Each row below holds a small network's activations on one input, seen along a few directions.
In each table, some parts of the input vary, and every possible input appears once, in random order.
Descriptions start from the smaller parts, as in this example, which fits no table here: one of 8 places around a ring, together with either a single point or one of 11 places around a ring or (one of 2 separate values, together with one of 6 places along a line).
Shared parts are said once, and a part with two or three values counts as separate values.
In the rows, 128 means zero.

Other details of the inputs vary at random and push rows far along three fixed directions, the same in every table; ignore that.

Table:
r1: [176 130 137  70 131  91 184  91  97 134 176]
r2: [126  92 162 148 108 108  98 147 123 135 118]
r3: [101 116 116 169 102 133  96 158 146 124 118]
r4: [197 123 102  96 200 136 128  98 131 134 170]
r5: [139  73 228  85 120 100  88 148 111 174 130]
r6: [117 165  96 153 172 199 113 115 139 109  91]
r7: [137  65 184  98 119  88  82 183 137 181 158]
r8: [139 149  99 121 104 157 138  91 119 114 126]
r9: [194 138  76 125 175 121 167 102 124  77 158]
r10: [132  69 194 117  83 106 104 183 100 131 153]
r11: [102 132 136 166 142  97 163 168 118 105 140]
r12: [ 89 120 172 181 107  47 161 144 122 115 107]
r13: [ 41 129 150 196  53 152 107 174 116 115  93]
r14: [115 137  82 141 118 166  88 115 162 139 114]
r15: [124 121 137 155 101  85 153 116 112 107 122]
r16: [125 159 102 145 128 132 180 131 111  78 135]
r17: [105 161  95 175 163 210  61  60 164 159  64]
r18: [155 141  88  41 145 174  96 102 165 167 141]
r19: [144 179  83 125 170 168 161  93 131  99 107]
r20: [128 109 133 125 136 125  92 139 151 146 113]
r21: [182 109 164  53 117  69 177 106  96 124 162]
r22: [135 167  95 142 185 163 162 113 120 105 137]
r23: [ 72  78 212 107  57  82  88 195 130 172 111]
r24: [136 130 131  92 138 100 158 136 131 146 155]
r25: [117 143 133 185 114 104 182 129  87  90 135]
r26: [168 136 128  49 121  97 186 117 111 115 171]
r27: [ 87 119 126 216 121 173  65 142 139 121  73]
r28: [124 142 114 104 165 223  62 119 151 182 117]
r29: [154 165 131  93 179 106 194  87 114 109 129]
r30: [ 78 147  88 162 125 226  45 144 171 151  83]
r31: [ 77 168  76 174 109 187 106 127 156 119  88]
r32: [118 178 104 129 124 112 209  94 105 105 141]
r33: [116  93 199  72 140 124  62 157 153 197 112]
r34: [103 106 134 162 140 152  63 156 156 142  95]
r35: [147 136  88 138 117 141 129  99 133 112 130]
r36: [ 77 138 138 201 122  94 164 172 119  77 103]
r37: [173 157  54 135 160 160 142  78 137  96 137]
r38: [ 82 105 196 142  73  97 132 178 106 127 110]
r39: [ 55 153 118 209 109 140 130 156 130 119  98]
r40: [108 172  57 163 106 129 161  88 145  96 115]
r41: [166  63 176  74 161 102  75 178 144 180 171]
r42: [141 125 125 140  73  47 200 120  97  79 155]
r43: [195 151 100  26 195 161 148  82 135 161 171]
r44: [167 128 111  63 146  98 143  96 144 163 164]
r45: [114 151 111 155  97  45 211 106 116  82 124]
r46: [108 115 109 177 126 137 102 161 143 106 121]
r47: [142 141  97  58 175 212  53  99 182 190 103]
r48: [115 117 130 176 119 164 106 149 112 100 121]
r49: [160  67 176  53 146 119  78 201 145 158 166]
r50: [118 139  99 158 130 172  91  93 141 156 116]
r51: [119 142 121 168  85 107 182 124  94  75 132]
r52: [140 177  70 126 175 152 159  98 149 103 107]
r53: [152 104 157  82 132 160  83 120 124 182 147]
r54: [192 129 130  73 147 102 177  93 106 111 150]
r55: [133 128 143 147 123  74 208 172  88  55 156]
r56: [120  97 154 158 111 113 103 148 118 146 136]
r57: [111 163  98 119 128 135 150 106 141 144 125]
r58: [107 145 122 200 138 146 145 129  99  96 124]
r59: [132 149 105 145 109  96 170  80 118 101 119]
r60: [126 137 120 148 139 188  91 106 130 132  96]
r61: [ 79 124 141 187  67 111 118 127 116 140 111]
r62: [ 86  63 201 138  68  76  80 198 129 179 135]
r63: [206 106 133  32 161  56 166 111 135 135 171]
r64: [182  92 152  62 184 194  44 125 143 172 131]
r65: [112 116 182  97  87  78 161 146 104 126 133]
Each input here is: one of 5 places around a ring, together with either a single point or (one of 3 separate values, together with one of 4 places along a line).
- The inputs of r28 and r25 match in every part but the place on the ring of 5. If r26 is changed in the same way as r28 into r25, which row does it become? => r8
- The inputs of r19 and r20 match in every part but the place on the ring of 5. If r65 is changed in the same way as r19 into r20, which row does it become? => r45
- Which other rows does r7 become when the choice among 3 separate values takes its other values? List them by row number. => r3, r20
- Start at r57 and move only the place on the line of 4, one step at a time. The first step leads to r24. Which rows follow, in order? => r39, r11
- List by row number the other rows that have the place on the ring of 5 in common with r35. => r2, r4, r9, r15, r17, r27, r37, r42, r50, r56, r59, r61
- Start at r17 and move only the place on the ring of 5, one step at a time. The first step leads to r12. Which rows follow, in order? => r33, r29, r5
- Which other rows does r55 become when the choice among 3 separate values takes its other values? List them by row number. => r6, r22

Table:
r66: [128 174 126 117 150  84 222 102 104 108 140]
r67: [114 151 112 101 165 176  82  96 169 196 107]
r68: [137 153  91 130  99  91 202 108 110  88 152]
r69: [138 168  60  96 142 189 112  78 162 137 106]
r70: [ 79 164 116 190  90 147 146 100 114 101  80]
r71: [154  78 169  95 159 123  69 161 145 163 136]
r72: [172  96 154  69 156 160  82 129 128 166 155]
r73: [ 68 136 122 174  84 152  98 151 143 122  87]
r74: [161  91 173  84 118  50 151 141 117 131 154]
r75: [149  85 158  79 104 125  76 125 135 188 147]
r76: [136 143 100 146 125  94 188 137 113  79 154]
r77: [ 79 131 142 191  84 162 100 136 114 129  99]
r78: [125  90 176 114  99  54 156 189 114 104 150]
r79: [108 138 119 151 101 117 131 102 132 126 102]
r80: [138 131 128 151 134  65 185 124 113  85 133]
r81: [150 144 118 159 157 104 196 127  92  72 152]
r82: [104 105 137 156 120 151  84 184 135 134 130]
r83: [ 97 100 188  81 102  84 121 186 134 175 146]
r84: [224 102 122  49 203 107 136 116 131 142 190]
r85: [ 80 147 127 192  74 146 136 114 104 114 100]
r86: [103  77 185 149  72  87  99 168 115 151 137]
r87: [119 119 118 123 155 187  60 159 164 147 107]
r88: [122 155  82 183 143 140 146  97 129 102 120]
r89: [182 143  86  71 151 126 163 103 133 119 169]
r90: [165 172  76  93 182 198 119  57 146 131 108]
r91: [136 154 100 146 184 193 107 108 140 117 100]
r92: [ 88 109 172 165 105 143  90 159 120 130  96]
- The inputs of r69 and r70 match in every part but one. If r83 is changed in the same way as r69 into r70, which row does it become? => r66
- Describe the family of inputs behind these rows. => one of 3 separate values, together with either a single point or (one of 2 separate values, together with one of 4 places along a line)
- Start at r81 and move only the place on the line of 4, one step at a time. The first step leads to r72. Which rows follow, in order? => r77, r85
- Which other rows does r90 become when the choice among 3 separate values takes its other values? List them by row number. => r73, r74

Table:
r93: [157 169  73  65 159 146 163  80 157 134 139]
r94: [105 112 185 141 130 109 118 144 120 152 110]
r95: [142 135 108 121 100  98 169 110 112 103 151]
r96: [ 95 175  97 163 103  94 204 101 119  84 111]
r97: [200 137  78 101 176 150 141  87 127 115 152]
r98: [125 103 177  91 120  27 179 186 119 124 164]
r99: [170 141  99 106 197 169 122 106 141 128 133]
r100: [ 96 117 165 128 121 101 119 169 134 148 120]
r101: [120 118 151  91 161 174  60 132 155 188 112]
r102: [101 151  87 169 160 202  83 130 154 132  92]
r103: [ 97 117 141 217  96 147 105 133 109 100 103]
r104: [162  87 174  83  88  80 139 144 102 142 166]
r105: [158 128 155  80 133  85 169  96 108 134 142]
r106: [107 136  83 185 120 186  83 127 141 120 101]
r107: [118 156  68 193 114 114 181 127 120  55 131]
r108: [ 84 126 154 145  89 133 109 130 129 151 100]
r109: [ 95 115 158 179  70 129 110 122 103 127 113]
r110: [122 133 103 127  90 116 152 127 123 112 144]
r111: [183 124 138  87 195 153 110 110 130 139 141]
r112: [123  79 164  88 137 147  44 198 156 171 134]
- The inputs of r93 and r105 match in every part but one. If r112 is changed in the same way as r93 into r105, which row does it become? => r111
- Describe the family of inputs behind these rows. => one of 4 places along a line, together with one of 5 places around a ring
- Which other rows does r97 become when the place on the ring of 5 takes its other values? List them by row number. => r99, r101, r104, r108
